These are the activations of a small neural network, seen along a few directions. Each row is one input.
Each table varies a few parts of the input and shows all the possible inputs, shuffled.
Descriptions start from the smaller parts, as in this example, which fits no table here: one of 3 separate values, together with either a single point or one of 9 places along a line or (one of 4 places along a line, together with one of 5 places around a ring).
Shared parts are said once, and a part with two or three values counts as separate values.
In the rows, 128 means zero.

Rows:
R1: [129 112 126 130 102 142  80 101 125 171  91]
R2: [164 140 101  99 145 153 153 110 169 137 124]
R3: [129 140  83 125 152 174 156 117 163 129 135]
R4: [122 147 177 131 138 112 110 175 130 135  95]
R5: [127 129 141 139 144 155 127 107 167 144  67]
R6: [113 107  79 122  89 162 125 111 102 149 134]
R7: [104 103 175 133 125 103  97 136 131 182 130]
R8: [159 157 137  91 140 111 135 178 132 128 151]
R9: [ 89 101 154 146 131 122 125 140  91 172 146]
R10: [150 131 152 176 112  93 144  92 128  24 138]
R11: [180  89 129 197 119 138 157  87 148  60 125]
R12: [142 113 135  93 127 103 123 139 133 174 187]
R13: [167 121  87  89 104 142 106 103 128 162 148]
R14: [114 109 106 142 109 161 107 105  85 160 107]
R15: [123 157 119 118 146 131 139 185 126 121 163]
R16: [106 144 156 143 145 131 137 179  90 125 111]
R17: [146 142 155 106 152 100 110 181 129 131 102]
R18: [154 107 104 104 116 130  80 107 124 165  98]
R19: [135 182 124  78 138 106 139 114 149 102 135]
R20: [173 108 165 191 113  93 142 156 111  54 154]
R21: [151 125 119 114 158 142 127 113 166 139  75]
R22: [112 126 121 150 151 174 154 111 127 133  83]
R23: [ 88  99 128 126 112 123 143 147 108 163 173]
R24: [105 142 130 123 125 132 155 185 108 115 138]
R25: [129  98 153 107 138  92  96 142 130 177 138]
R26: [110 124  94 130 131 175 172 118 144 124 110]
R27: [183  72 113 189  77 125 110  82 106  87 148]
R28: [106 113 117 120 133 123 127 146 127 167 199]
R29: [157  65 161 195 100  83 130 117 112 101 188]
R30: [ 99 182 106 105 144 127 143 121 143  95 147]
R31: [ 82 169 143 130 144 127 141 115 108  98  95]
R32: [ 81 166 117 110 124 128 158 122 124  89 122]
R33: [121 167 141  93 152  95 113 117 147 105  86]
R34: [ 97 172 163 119 138 108 113 112 147 109  78]
R35: [132 122  68 116 110 162 109 111 121 154 159]
Q: Changing only one part turns R29 into R11. The same change can be made to R7. Which row results?
A: R5
Q: What do these inputs look like to the network?
A: one of 5 places around a ring, together with either a single point or one of 6 places around a ring
Q: Which other rows agree with R33 in the place on the ring of 5? List them by row number.
A: R10, R19, R30, R31, R32, R34
Q: Change only the place on the ring of 6 in R12. List by row number the other rows that result.
A: R7, R9, R23, R25, R28

Rows:
R36: [105 154 156 113 143 112 115 132 133 130  89]
R37: [135 127  91 107 117 141 131 123 128 140 164]
R38: [131 163 109 110 137 130 151 128 140  91 137]
R39: [115 124 139 106 132 120 107 165 112 178 136]
R40: [109 159 132 112 148 122 156 153 137 111 149]
R41: [170  92 165 214 103  94 142 110 116  37 147]
R42: [111 160 159 110 149 110 126 170 126 128 109]
R43: [109 118 138 110 126 122  96 127 119 180 116]
R44: [176  55 146 208  84 103 125 105 102  86 173]
R45: [122 150 106 129 135 155 148 108 138  99 101]
R46: [114 122 113 109 129 131 137 149 124 161 175]
R47: [136 109 116 117 128 149 104 107 139 176  98]
R48: [126 115  88 126 115 165 129 104 125 149 128]
R49: [131 144 134 121 146 139 123 112 153 126  71]
Q: Changing only one part turns R48 into R45. The same change can be made to R43. Which row results?
A: R36
Q: What do these inputs look like to the network?
A: one of 2 separate values, together with either a single point or one of 6 places around a ring

Rows:
R50: [154  78 110 172  89 139 110  79 108 121 133]
R51: [133 159  89  98 150 168 134  97 165 132  85]
R52: [111 116  99 105 120 160 102  87 133 185  94]
R53: [127 145 146 162 134 115 169 131 128  50 131]
R54: [ 93 192 129 100 161 142 149 149 142 110  91]
R55: [115 110 151 106 138 126  98 153 120 204 103]
R56: [117 127  70  88 117 142 157 164 113 160 242]
R57: [135 127 183 155 126  71 124 149 118  88 153]
R58: [102 167 164  85 150  94 109 170 126 147 108]
R59: [149  72 163 178 110 106 104 142 108 142 147]
R60: [173 116 104 159 114 144 151  86 145  70 121]
Q: What do these inputs look like to the network?
A: either a single point or (one of 2 separate values, together with one of 5 places around a ring)
